These are the activations of a small network on made-up records, seen along a few directions, one row for each record.
After each row come some of the record's fields: Bober, Sofe, Dakam, Liko, Sener, Dolar.
Not every record has every field; a missing one is written missing.
Other fields move the rows too, some of them a lot.
In the rows, zero is written as 500.
Random noise pushes rows far along 3 fixed directions. That doesn't count. These rows show it; they differ only by the noise:
[589 611 551 427 434 470 476 570 385 565 395 406 505 359 429 439 399 564
 466 448]
[554 659 563 439 475 507 409 561 560 505 425 365 559 302 374 407 438 494
 539 339]
[611 596 549 419 426 473 485 572 340 596 388 411 498 366 444 442 391 585
 453 472]
[415 374 542 464 433 363 612 429 393 260 520 509 497 562 570 625 505 495
 432 352]
[527 469 569 426 480 506 470 457 519 419 511 405 584 403 491 503 518 487
 535 277]

[580 455 479 507 510 515 511 540 391 593 608 561 448 685 602 437 476 552
 556 578] : Bober=v2, Sofe=missing, Dakam=missing, Liko=f1, Sener=z2, Dolar=y2
[487 577 487 519 533 510 448 504 592 519 521 502 564 472 476 401 474 441
 585 484] : Bober=v2, Sofe=missing, Dakam=missing, Liko=f5, Sener=z2, Dolar=y1
[667 526 512 427 510 565 448 592 413 629 598 444 530 460 571 403 469 506
 657 512] : Bober=v3, Sofe=c2, Dakam=m2, Liko=f1, Sener=z1, Dolar=missing
[382 405 514 577 492 351 605 452 472 301 539 600 481 757 571 629 528 487
 361 526] : Bober=v2, Sofe=missing, Dakam=missing, Liko=f3, Sener=z2, Dolar=y1
[410 597 534 536 599 582 367 481 730 554 456 426 536 374 357 412 534 455
 526 451] : Bober=v2, Sofe=missing, Dakam=missing, Liko=f6, Sener=z2, Dolar=y2
[512 277 520 533 506 509 546 434 275 650 473 520 474 668 609 596 582 722
 187 508] : Bober=v2, Sofe=missing, Dakam=missing, Liko=f8, Sener=z2, Dolar=y2
[596 368 522 468 482 540 559 459 376 603 479 523 461 549 611 570 546 577
 386 595] : Bober=v1, Sofe=missing, Dakam=missing, Liko=f3, Sener=z1, Dolar=missing
[624 651 472 492 560 628 366 671 529 702 536 440 494 507 495 344 464 530
 575 551] : Bober=v1, Sofe=missing, Dakam=missing, Liko=f1, Sener=z1, Dolar=missing
[529 454 472 479 490 429 559 508 425 394 633 547 473 581 602 529 480 415
 687 516] : Bober=v3, Sofe=c2, Dakam=m1, Liko=f1, Sener=z1, Dolar=missing
[466 370 498 527 631 655 425 371 675 592 570 479 621 491 490 482 641 510
 471 416] : Bober=v2, Sofe=missing, Dakam=missing, Liko=f6, Sener=z2, Dolar=y2
[505 333 472 440 483 551 600 379 497 430 597 535 565 440 596 571 565 430
 651 493] : Bober=v3, Sofe=c1, Dakam=m2, Liko=f5, Sener=z1, Dolar=missing
[587 410 433 495 587 729 473 369 691 617 598 513 596 409 543 499 638 475
 737 459] : Bober=v1, Sofe=missing, Dakam=missing, Liko=f2, Sener=z1, Dolar=missing
[430 415 547 492 542 575 403 402 697 496 556 437 631 449 414 518 575 469
 464 319] : Bober=v2, Sofe=missing, Dakam=missing, Liko=f6, Sener=z2, Dolar=y1
[578 254 507 462 490 629 514 326 534 634 540 538 599 473 587 545 632 511
 536 516] : Bober=v2, Sofe=missing, Dakam=missing, Liko=f7, Sener=z1, Dolar=y1
[501 499 511 514 520 485 493 521 511 451 520 518 541 558 486 474 548 498
 549 498] : Bober=v2, Sofe=missing, Dakam=missing, Liko=f4, Sener=z1, Dolar=y2
[474 366 536 443 480 450 522 518 423 341 627 533 490 642 628 580 536 468
 481 360] : Bober=v1, Sofe=missing, Dakam=missing, Liko=f1, Sener=z1, Dolar=missing
[446 438 561 504 419 371 571 480 284 498 390 493 446 536 488 635 456 655
 221 485] : Bober=v3, Sofe=c1, Dakam=m2, Liko=f8, Sener=z2, Dolar=missing
[433 557 443 550 480 400 611 515 533 369 457 563 446 504 473 547 491 451
 560 600] : Bober=v3, Sofe=c2, Dakam=m2, Liko=f4, Sener=z1, Dolar=missing
[442 603 545 495 513 470 439 543 641 313 571 470 508 481 431 494 454 400
 576 307] : Bober=v1, Sofe=missing, Dakam=missing, Liko=f1, Sener=z2, Dolar=missing
[385 693 462 618 589 434 388 636 799 339 587 490 468 628 404 352 486 344
 627 389] : Bober=v2, Sofe=missing, Dakam=missing, Liko=f1, Sener=z2, Dolar=y2
[652 579 482 508 499 598 423 624 404 718 530 483 509 498 524 345 475 537
 561 596] : Bober=v2, Sofe=missing, Dakam=missing, Liko=f1, Sener=z1, Dolar=y2
[428 640 561 487 459 292 498 651 436 267 528 465 440 562 460 484 359 435
 484 395] : Bober=v3, Sofe=c2, Dakam=m2, Liko=f1, Sener=z2, Dolar=missing
[557 520 438 494 493 602 484 423 553 592 463 519 504 400 478 490 527 509
 591 533] : Bober=v1, Sofe=missing, Dakam=missing, Liko=f2, Sener=z1, Dolar=missing
[537 384 509 469 491 505 559 435 428 481 533 490 525 525 594 546 530 523
 534 412] : Bober=v3, Sofe=c2, Dakam=m2, Liko=f2, Sener=z2, Dolar=missing
[580 353 518 445 611 743 416 368 644 702 579 392 616 412 520 505 629 505
 573 390] : Bober=v1, Sofe=missing, Dakam=missing, Liko=f6, Sener=z2, Dolar=missing
[593 429 494 513 496 594 490 467 376 794 468 483 513 515 514 439 524 591
 410 635] : Bober=v2, Sofe=missing, Dakam=missing, Liko=f6, Sener=z2, Dolar=y2
[489 304 482 481 474 470 644 396 422 380 547 568 523 573 619 638 587 499
 527 498] : Bober=v3, Sofe=c2, Dakam=m2, Liko=f4, Sener=z1, Dolar=missing
[479 581 461 496 394 329 612 591 295 441 396 542 388 525 476 545 385 540
 435 631] : Bober=v3, Sofe=c2, Dakam=m2, Liko=f2, Sener=z1, Dolar=missing
[578 386 534 413 465 548 513 482 349 550 449 489 528 522 553 560 534 617
 369 471] : Bober=v1, Sofe=missing, Dakam=missing, Liko=f4, Sener=z1, Dolar=missing
[517 688 623 442 457 433 361 658 422 474 489 393 525 480 460 379 388 494
 450 348] : Bober=v2, Sofe=missing, Dakam=missing, Liko=f1, Sener=z2, Dolar=y1
[666 647 561 394 515 623 328 624 522 655 523 407 560 322 426 358 438 527
 597 419] : Bober=v1, Sofe=missing, Dakam=missing, Liko=f1, Sener=z1, Dolar=missing
[354 424 410 605 516 385 592 507 452 322 500 633 438 699 555 600 502 533
 444 595] : Bober=v2, Sofe=missing, Dakam=missing, Liko=f2, Sener=z1, Dolar=y1
[553 678 505 447 425 456 451 632 392 513 452 485 430 450 437 437 369 514
 479 553] : Bober=v1, Sofe=missing, Dakam=missing, Liko=f1, Sener=z1, Dolar=missing
[483 489 486 502 561 647 436 404 745 531 487 492 582 385 400 518 586 439
 552 470] : Bober=v1, Sofe=missing, Dakam=missing, Liko=f7, Sener=z1, Dolar=missing
[337 788 503 659 467 329 465 649 654 366 335 537 414 524 287 442 381 472
 311 608] : Bober=v2, Sofe=missing, Dakam=missing, Liko=f3, Sener=z2, Dolar=y1
[493 628 495 463 467 497 497 558 544 496 417 459 465 380 402 458 407 450
 513 486] : Bober=v1, Sofe=missing, Dakam=missing, Liko=f5, Sener=z2, Dolar=missing
[465 632 461 556 462 455 494 568 448 526 432 521 477 559 487 459 474 504
 497 588] : Bober=v2, Sofe=missing, Dakam=missing, Liko=f2, Sener=z1, Dolar=y1
[536 380 440 505 472 463 641 524 289 548 524 584 451 623 630 574 503 593
 483 649] : Bober=v3, Sofe=c2, Dakam=m2, Liko=f2, Sener=z1, Dolar=missing
[427 598 496 520 424 360 584 568 426 378 414 504 435 498 442 533 404 508
 430 505] : Bober=v3, Sofe=c2, Dakam=m2, Liko=f2, Sener=z2, Dolar=missing
[330 485 421 594 399 287 721 495 277 397 369 681 319 699 508 624 444 548
 220 831] : Bober=v2, Sofe=missing, Dakam=missing, Liko=f7, Sener=z1, Dolar=y2
[407 574 586 452 463 389 430 531 547 228 539 435 485 508 472 495 448 418
 434 243] : Bober=v1, Sofe=missing, Dakam=missing, Liko=f1, Sener=z2, Dolar=missing
[445 498 456 592 541 447 523 566 493 512 492 564 485 648 553 477 498 529
 470 538] : Bober=v2, Sofe=missing, Dakam=missing, Liko=f2, Sener=z2, Dolar=y1
[529 626 490 469 550 530 378 525 646 440 577 473 523 440 442 422 473 408
 700 420] : Bober=v1, Sofe=missing, Dakam=missing, Liko=f1, Sener=z1, Dolar=missing

Here are new rows. What are their fields?
[469 547 513 456 399 338 610 587 278 422 409 512 419 508 470 537 340 527
 395 580] : Bober=v3, Sofe=c2, Dakam=m2, Liko=f5, Sener=z2, Dolar=missing
[529 502 506 464 482 526 461 563 459 498 559 505 483 552 564 485 500 480
 503 451] : Bober=v1, Sofe=missing, Dakam=missing, Liko=f1, Sener=z1, Dolar=missing
[443 702 469 533 510 408 478 621 641 341 575 483 460 467 446 420 437 350
 695 495] : Bober=v3, Sofe=c2, Dakam=m2, Liko=f1, Sener=z1, Dolar=missing
[530 500 438 478 405 486 622 436 345 621 342 565 402 431 462 572 436 569
 379 783] : Bober=v1, Sofe=missing, Dakam=missing, Liko=f7, Sener=z1, Dolar=missing
[775 342 496 378 484 619 511 494 212 796 516 466 549 496 637 490 513 638
 583 554] : Bober=v3, Sofe=c2, Dakam=m2, Liko=f2, Sener=z1, Dolar=missing
[614 477 548 398 533 575 354 549 482 522 601 405 549 541 562 441 521 480
 566 315] : Bober=v1, Sofe=missing, Dakam=missing, Liko=f1, Sener=z1, Dolar=missing
[450 397 481 575 595 568 498 417 657 453 534 553 542 582 550 501 638 440
 543 400] : Bober=v2, Sofe=missing, Dakam=missing, Liko=f4, Sener=z2, Dolar=y2
[545 512 500 443 444 476 483 532 386 465 525 495 448 534 556 497 460 485
 493 480] : Bober=v1, Sofe=missing, Dakam=missing, Liko=f1, Sener=z1, Dolar=missing
[501 542 437 535 498 556 506 447 540 545 494 516 528 489 480 455 472 483
 534 572] : Bober=v2, Sofe=missing, Dakam=missing, Liko=f5, Sener=z2, Dolar=y1
[550 469 546 477 609 576 364 533 566 472 659 448 592 639 539 426 544 503
 572 316] : Bober=v2, Sofe=missing, Dakam=missing, Liko=f1, Sener=z2, Dolar=y2
[394 457 486 545 412 340 631 458 369 426 384 599 388 576 464 565 442 545
 257 665] : Bober=v2, Sofe=missing, Dakam=missing, Liko=f7, Sener=z2, Dolar=y2
[514 339 439 466 480 495 628 391 299 659 455 602 421 518 558 628 489 590
 416 732] : Bober=v1, Sofe=missing, Dakam=missing, Liko=f6, Sener=z1, Dolar=missing
[569 580 503 530 551 550 430 594 445 586 548 515 489 589 502 409 445 491
 612 537] : Bober=v2, Sofe=missing, Dakam=missing, Liko=f1, Sener=z2, Dolar=y2
[517 477 465 530 474 366 582 581 273 469 554 577 341 752 617 476 401 548
 467 652] : Bober=v2, Sofe=missing, Dakam=missing, Liko=f1, Sener=z2, Dolar=y2
[328 480 475 525 426 297 625 456 415 233 441 557 374 623 537 619 457 503
 330 470] : Bober=v1, Sofe=missing, Dakam=missing, Liko=f2, Sener=z2, Dolar=missing
[623 522 513 520 478 504 523 547 302 751 370 556 376 560 537 454 433 614
 411 763] : Bober=v2, Sofe=missing, Dakam=missing, Liko=f3, Sener=z2, Dolar=y2
[505 387 421 543 566 578 526 422 586 527 616 558 564 600 617 510 612 492
 682 528] : Bober=v2, Sofe=missing, Dakam=missing, Liko=f2, Sener=z1, Dolar=y1
[639 568 553 420 430 419 515 640 212 582 500 458 441 501 549 438 334 575
 477 551] : Bober=v3, Sofe=c2, Dakam=m2, Liko=f1, Sener=z2, Dolar=missing
[615 371 546 530 568 695 424 400 559 697 520 511 594 507 574 482 605 546
 508 499] : Bober=v2, Sofe=missing, Dakam=missing, Liko=f3, Sener=z2, Dolar=y1
[377 792 465 607 473 478 431 544 685 566 306 491 424 297 244 461 448 556
 337 595] : Bober=v1, Sofe=missing, Dakam=missing, Liko=f8, Sener=z1, Dolar=missing
[377 644 505 634 454 299 550 659 388 436 351 578 314 705 431 487 391 571
 183 708] : Bober=v2, Sofe=missing, Dakam=missing, Liko=f3, Sener=z2, Dolar=y2
